Each row below holds a small network's activations on one input, seen along a few directions.
Each table varies a few parts of the input and shows all the possible inputs, shuffled.
Descriptions start from the smaller parts, as in this example, which fits no table here: line(4) and (point or line(11) or (values(2) and ring(8))).
Shared parts are said once, and a part with two or three values counts as separate values.

Other details of the inputs vary at random and push rows far along two fixed directions, the same in every table; ignore that.

Rows:
R1: [-9  0  3 -1  3  0 -1  3  4  0 -1  7 -7]
R2: [  7 -12  -6   6  -6   0  -9   5   0   4  20 -34   6]
R3: [ 33   6  -6   0 -17  11  -4 -17  -5  -7 -30  16   3]
R4: [-8  4  3 -1  6  0 -2  1  3 -1  0  6 -5]
R5: [-8  4  3 -1  5 -1 -2  2  1 -2  0  6 -5]
R6: [-6  2  4 -3  6 -3  5  4  2 -3  0  6 -1]
R7: [-9  2  1 -1  8  0  0 -2  4  1 -1  5 -5]
R8: [ 34   4  -5  -4 -16  10   1 -13  -4  -5 -29  16   5]
R9: [  7 -13  -4   6  -9  -2  -5  13   2   2  15 -34   5]
R10: [-8  1  1 -5  7 -4  5  1  2  2 -2  5  0]
R11: [  5  -9  -5   6  -6   2 -12   9   2   5  15 -35   0]
R12: [-11   3   2  -1   7  -3  -1  -2   0   0  -2   4  -2]
R13: [-11   4   1   1   6  -4  -1  -2  -1  -2  -2   4   1]
R14: [ 35   4  -6  -3 -16   8   1 -13  -4  -6 -28  16   5]
R15: [-7  1  1 -3  6 -1  1 -2  3  1  4  8 -2]
R16: [-9  3  2 -2  6  0 -2  2  3  0 -1  6 -6]
R17: [  4  -8  -6  14  -9  13   7  11  -9  15  17 -37  -6]
R18: [-8  2  2 -4  7 -5  5  1  2  2 -2  4  1]
R19: [-11   4   2   0   5  -4  -1  -2  -1  -1  -2   4   0]
R20: [  7 -14  -4   5 -11   0 -10  10   1   5  20 -31   2]
R21: [-7  2  2 -3  4 -1 -1  1  2  1  4  9 -3]
R22: [  8 -10  -5   4  -6  -1  -6  12   2   5  16 -36   3]
R23: [-8  1  2 -4  7 -5  5  1  0  0 -2  4  2]
R24: [-6  2  2  0  7 -5  7  1  2 -5  1  5  3]
R25: [ 33   3  -5  -3 -17  11  -4 -17  -5  -4 -25  18   5]
R26: [-10   7   3   8   1   9  16   7 -10   7   1   6 -11]
R27: [-6  3  4 -3  6 -3  5  4  3 -1  0  6 -2]
R28: [-6  2  2 -2  7 -5  7  1  2 -3  1  5  0]
R29: [-7  2  2 -1  4 -3  2 -3  0 -3  5  8  1]
R30: [-6  3  3 -2  5 -5  5  4  1 -4  1  6  1]
R31: [-9  1  2 -3  5 -4  0 -3 -2  1  3  7  2]
R32: [  7 -15  -3   4 -10   2 -11   9   3   7  19 -32   1]
R33: [-6  2  2 -1  6 -5  7  1  2 -4  1  5  2]
R34: [-9  1  1 -4  5 -3  0 -2  1  3  2  8  0]
R35: [-6 -1  3 -3  3 -3  5  6  5 -1 -1  7 -3]
R36: [ 34   4  -5  -4 -15  10   1 -13  -2  -4 -29  16   4]
R37: [-8  2  2 -1  6 -7  5  1 -1 -2 -1  4  5]
R38: [  4 -10  -4  15 -14  13   6  16  -8  14  16 -34  -8]
R39: [-7  2  3 -1  3 -3  0  1  0 -2  5  9 -1]
R40: [ 32   6  -8  -3 -15   8  -3 -21  -8  -3 -26  16  10]
R41: [-7  3  3 -1  3 -3  0  1 -1 -3  5  9  1]
R42: [-7  3  3  0  3 -3  0  1 -1 -4  5  9  2]
R43: [  5 -10  -6   6  -4   1 -10   6   2   5  16 -36   0]
R44: [ 33   9  -7   0 -14  11  -5 -17  -6  -7 -29  15   5]
R45: [  6 -11  -6   3  -5  -3  -5   8   1   7  14 -37   6]
R46: [-7  1  2 -1  5 -3  2 -2  0 -2  5  8  0]
R47: [ 48  -8 -15   2 -24  16 -13 -14  -3   6  -9 -25   9]
R48: [-9  1  4  1  2 -3 -1  3  2 -3 -1  7 -5]
R49: [-12   6   1   7   2   7  16   3 -12  10  -1   4  -8]
R50: [-6  1  3 -3  7 -4  6  1  2 -2  1  5  0]
R51: [  8 -10  -4   6  -6  -1  -6  12   1   3  16 -36   6]
R52: [-9  0  4  0  3 -1 -1  2  2 -3 -1  7 -5]
R53: [-7  2  4 -3  4 -1  0  1  2  0  4  9 -2]
R54: [-6  2  3 -4  6 -2  4  5  4  0  0  6 -3]
R55: [-9  1  2 -4  5 -3  0 -3  0  3  2  7  1]
R56: [-9  3  2 -1  8  0  0 -2  4  0  0  5 -4]
R57: [-9  0  4  0  3 -1 -1  2  4 -1 -1  7 -6]
R58: [-11   3   2  -2   7  -2  -1  -2   1   2  -2   4  -3]
R59: [-9  2  2 -1  4 -5  0 -2 -2 -1  3  7  5]
R60: [-7  1  3 -2  6 -2  1 -3  1 -1  5  8  0]
R61: [-8 -2  3 -3  1 -1  0  2  3  0  3 10 -3]
R62: [-11   2   1  -2   7  -2  -1  -2   2   3  -3   5  -4]
R63: [-6  2  3 -3  8 -3  7  1  4 -1  0  5 -1]
R64: [-9  1  4  3  2 -3 -1  3  1 -5 -1  7 -2]
R65: [-7  2  4 -2  4 -2 -1  1  0 -2  4  9 -1]
R66: [-9  4  2  1  6 -2  1 -2  1 -4  1  5 -2]
R67: [  5 -10  -6   8  -5   1 -10   6   2   3  15 -36   3]
R68: [-9  1  1 -2  4 -5  0 -2 -2  1  3  8  2]
R69: [-9  5  3  1  4 -2 -1  2  0 -4  0  6 -3]
R70: [ 47 -10 -14   5 -30  14 -14  -9  -6   1  -9 -23  12]
R71: [-9  3  2  0  7 -1  0 -2  2 -2  0  5 -4]
R72: [-6  1  2 -4  8 -2  6  1  4  0  0  5 -2]
R73: [-8  2  2 -2  6 -7  6  1  0 -2 -1  4  3]
R74: [ 33   4  -6  -2 -19  10  -3 -17  -6  -6 -25  18   7]
R75: [-6  0  4 -1  2 -5  6  5  2 -5  0  7  0]
R76: [-10   3   1   0   6  -4  -1  -2   0   0  -2   5  -2]
Each input here is: line(4) and (point or (values(3) and line(6))).
Question: The inputs of R45 and R14 match in every part but the line(4) part. If R40 is changed in the same way as R45 into R14, which row does it become?
Answer: R74
Question: The inputs of R59 and R2 match in every part but the line(4) part. If R34 is changed in the same way as R59 into R2, which row does it become?
Answer: R15
Question: Which other rows does R72 become when the line(4) part takes its other values? List them by row number.
Answer: R10, R35, R54

Rows:
R77: [ 45  -7 -13   6 -28  19  -5  -2  -6   6 -11 -28   6]
R78: [-10   3   5   3   4   0  11   7  -2  -1  -1   9  -6]
R79: [ 33   6  -5  -2 -16  11   4 -14  -7  -4 -25  17   4]
R80: [  0 -10  -7   5  -4   0  -9   7  -2   9  19 -36   3]
R81: [  5 -13  -3   5  -7  -3  -8  12   3   4  21 -34   5]
R82: [ 30   9  -8  -1 -10  14   2 -19  -8   2 -28  14   2]
R83: [-15   0   7   2   0   4 -13   1   4  -2   5  16 -14]
R84: [ 30   8  -8  -3 -10   9  -5 -21  -5  -3 -27  15   9]
R85: [-13   3   2  -1   8  -4   2  -4   0   0   2   9   1]
R86: [-9  2  5  1  5  0 10  6 -1 -1  2 11 -5]
R87: [-12   2   2  -6  11  -8  -2  -2   6  -3  -1   8   1]
R88: [-13   6   2   3   8   0   8   0  -3   4  -3   6  -7]
R89: [-10   2   4  -1   3  -5   6   5  -1  -3   3  12  -1]
R90: [-9  0  6 -5  6 -9  1  4  5 -6  1 10  1]
R91: [-9  2  5 -2  6 -8  2  3  4 -7  3 11  1]
R92: [  1 -12  -4   0  -1  -4 -13   7   5   6  17 -38   5]
R93: [-10   0   5  -1   4  -5   6   2   1  -4   4  12   1]
R94: [  1 -10  -5   3  -1  -3 -12   6   4   5  19 -37   5]
R95: [ -9  -1   5  -5   6 -10   2   4   8  -6   1  11   0]
R96: [-12   5   3  -1   8  -2   5  -3  -2   2   1   8  -4]
R97: [-13   6   3   1   7   1   7   0  -1   5  -1   7  -5]
Question: What do these inputs look like to the network?
Answer: point or (values(2) and line(10))
Question: Which other rows does R93 become when the values(2) part takes its other values? List them by row number.
Answer: R85
Question: Which other rows does R93 become when the line(10) part takes its other values? List them by row number.
Answer: R77, R78, R79, R81, R86, R89, R90, R91, R95

Rows:
R98: [-9 -3  2  1  4 -2 -5  6  5  0  7 -7 -4]
R99: [-6 -4  3  0  2 -5  5  8  2 -1 10 -6  2]
R100: [-8 -2  2  2  4 -5  1  7  3 -3  6 -9  0]
R101: [-7 -6  3  2 -2 -3 -1  9  2 -1 12 -3 -1]
R102: [-8 -1  1  1  5 -5  0  7  3 -1  6 -9  0]
R103: [-14  18   8  -8  13  -2   8 -17  -2  -7 -22  55  -5]
R104: [ 35  -2  -9  -2 -16   9  -1 -10  -3   0 -16  -4   9]
R105: [ 32   1 -10  -2 -12   9  -5 -12  -2   2 -21  -8   6]
R106: [ 35  -3  -7   0 -20  11  -6  -8  -3  -2 -14  -1   5]
R107: [-15  18   7  -9  14  -2   7 -17  -2  -6 -22  55  -4]
R108: [-9 -3  3  3  0 -3 -5  8  3 -3  7 -6 -3]
R109: [-9 -1  1  2  4 -5  0  3 -1 -1 10 -8  4]
R110: [ -8  -2   1   1   6  -5   0   6   4   0   5 -10   0]
R111: [-10  -2   0   0   6  -5  -1   0   0   3   8  -9   2]
R112: [-6 -4  1 -2  4 -5  4  6  3  3  9 -7  1]
R113: [ 35  -2  -8  -1 -19  11  -6  -9  -3   0 -14  -2   4]
R114: [-7 -4  1 -3  5 -4  4  6  3  4  9 -7  2]
R115: [-8 -2  2  1  3 -2 -5  7  4 -1  7 -7 -5]
R116: [ 32   2 -10   0 -15   8  -6 -14  -7   0 -16  -6  10]
R117: [-9 -3  2  0  4 -2 -5  5  5  2  6 -8 -5]
R118: [-8 -2  2  2  3 -6  0  8  2 -3  6 -9  1]
R119: [-10  -3   1   2   3  -2  -6   1   1   2  11  -6  -1]
R120: [-7 -5  2 -2  2 -2  0  6  4  3 11 -5 -3]
R121: [-7 -5  2  0  1 -1 -1  7  4  2 11 -4 -2]
R122: [ 32   0  -9  -2 -14  12 -10 -12  -1   3 -19  -6   2]
R123: [-7 -5  2 -2  3 -1 -1  6  4  5 10 -5 -3]
R124: [ -8  -2   1  -1   7  -5   0   4   4   1   5 -10  -1]
R125: [-10  -3   2   4   0  -3  -5   4  -1  -1  11  -5   0]
R126: [-9 -1  0  1  6 -5 -1  1  0  2  9 -8  3]
R127: [ 30   5 -10  10 -18  22  12  -7 -16  10 -19  -8  -3]
R128: [-10  -1  -1  -1   7  -4  -1   0   0   5   8  -9   3]
R129: [-5 -3  2 -1  3 -5  4  8  2  0 10 -6  2]
R130: [-6 -5  2  1  1 -6  4  9  1 -2 10 -5  3]
R131: [-14  18   9  -6  10  -3   8 -14  -3 -12 -21  56  -3]
R132: [-12  17  10  -6  11  -3   9 -10   1 -14 -24  54  -6]
R133: [-9 -2  1  2  2 -2 -6  2  0  1 11 -5 -2]
R134: [ 30   4  -9  11 -21  25   7  -6 -15  10 -18  -5  -7]
R135: [-9 -2  1  3  3 -6 -1  4 -2 -1  9 -7  4]
Question: What do these inputs look like to the network?
Answer: values(2) and (point or (values(3) and line(6)))
Question: The inputs of R116 and R133 match in every part but the values(2) part. If R105 is changed in the same way as R116 into R133, which row does it become?
Answer: R122
Question: Which other rows does R110 become when the values(2) part takes its other values? List them by row number.
Answer: R98
Question: Which other rows does R99 become when the values(3) part takes its other values? List them by row number.
Answer: R100, R109
Question: Which other rows does R134 become when the values(2) part takes its other values? List them by row number.
Answer: R127

Rows:
R136: [-40 -14   2   1  19 -11   1  23   7  18  44 -44  -5]
R137: [ 28 -12  -9   8 -19   3   4   5  -7   1  11 -33  14]
R138: [ 25  -9 -12   0  -9   9  -2  -2  -2  15   5 -38   7]
R139: [ 18  -8 -14   5  -9  12 -15  -8  -3  15   0 -39   0]
R140: [-57   1  18   0  24 -10   5  19   9   4  23  22 -22]
R141: [-54  -3  18 -19  33 -44 -16   5  21 -22  31  27  12]
R142: [  7   5   2  -6  -5  10   4  -4   0   1 -15  29 -10]
R143: [ -2  18  -5   1   8   8  -7 -21  -5   1 -25  17  -7]
R144: [10  7  1 -3 -3  2 15 -9 -8 -5 -9 28  7]
R145: [ -1  15  -2  -1   7   9  -4 -21  -4   2 -24  18  -6]
R146: [  3   7   0   0  -5   6   0 -15  -9   2 -12  30   0]
R147: [ 11   5   4  -4  -4   6  13  -1   1  -5 -15  28  -5]
R148: [ 27  -8 -11   4 -10   1   8   6  -1   4  -2 -42  13]
R149: [-60   5  12  -4  34 -15  10   9   6   9  19  15 -13]
R150: [ 28 -13  -6   3 -20  14  -7   8   2  10   8 -30  -3]
R151: [-33 -19  10   8   9 -13  10  39  10   4  45 -39  -9]
R152: [ 28 -10  -8   9 -21   1   4   9  -7  -1   8 -34  15]
R153: [ 20 -12  -8   9 -20  17 -20   2   0  10   4 -32 -10]
R154: [ 27  -9 -12   3  -9   3   7   3  -2   7   1 -41  12]
R155: [-51   2  20   1  23 -19  24  31  10 -10  19  18 -11]
R156: [  9  10  -2  -8   7   1  18 -11  -3   0 -19  20   5]
R157: [ 30 -21  -7 -10 -12  -9 -39   1  24 -13   6 -29  16]
R158: [ -1  15  -2   7  -2   9 -10 -19 -11  -4 -15  26  -5]
R159: [  0  13   1   4  -3  13 -12 -11  -2  -4 -21  25 -17]
R160: [ 11   7   6   0  -5   0  17   8  -1 -14 -23  23  -1]
R161: [ 27  -7 -10   5 -10  -1   7   9  -4   2  -4 -44  14]
R162: [ 10   9   3   2  -5  -5  19   0 -10 -14 -18  24  11]
R163: [  1  10   3   2  -4  14  -9 -11  -1  -3 -20  25 -16]
R164: [-46 -12   6  14  11  -6 -15  19   1  10  49 -39  -9]
R165: [  1   8   0   2  -4   8  -4 -17 -10  -1 -13  28  -3]
R166: [  5   7   0  -4  -5   6   5 -12  -9   0 -10  30   2]
R167: [ 10   5   0 -24  12 -22 -20 -24  17 -18 -21  24  20]
R168: [  8   7   2  -3  -4   4   9 -11  -8  -1  -9  29   5]
Question: The inputs of R159 and R158 match in every part but one. If R140 is changed in the same way as R159 into R158, which row does it become?
Answer: R146
Question: What do these inputs look like to the network?
Answer: values(3) and (point or line(10))
Question: A walk changes only the line(10) part. It starts at R143 and steps to R145. List the rest of the walk in order.
Answer: R139, R149, R136, R138, R156, R154, R148, R161
Question: Which other rows does R153 become when the values(3) part takes its other values? List them by row number.
Answer: R139, R165
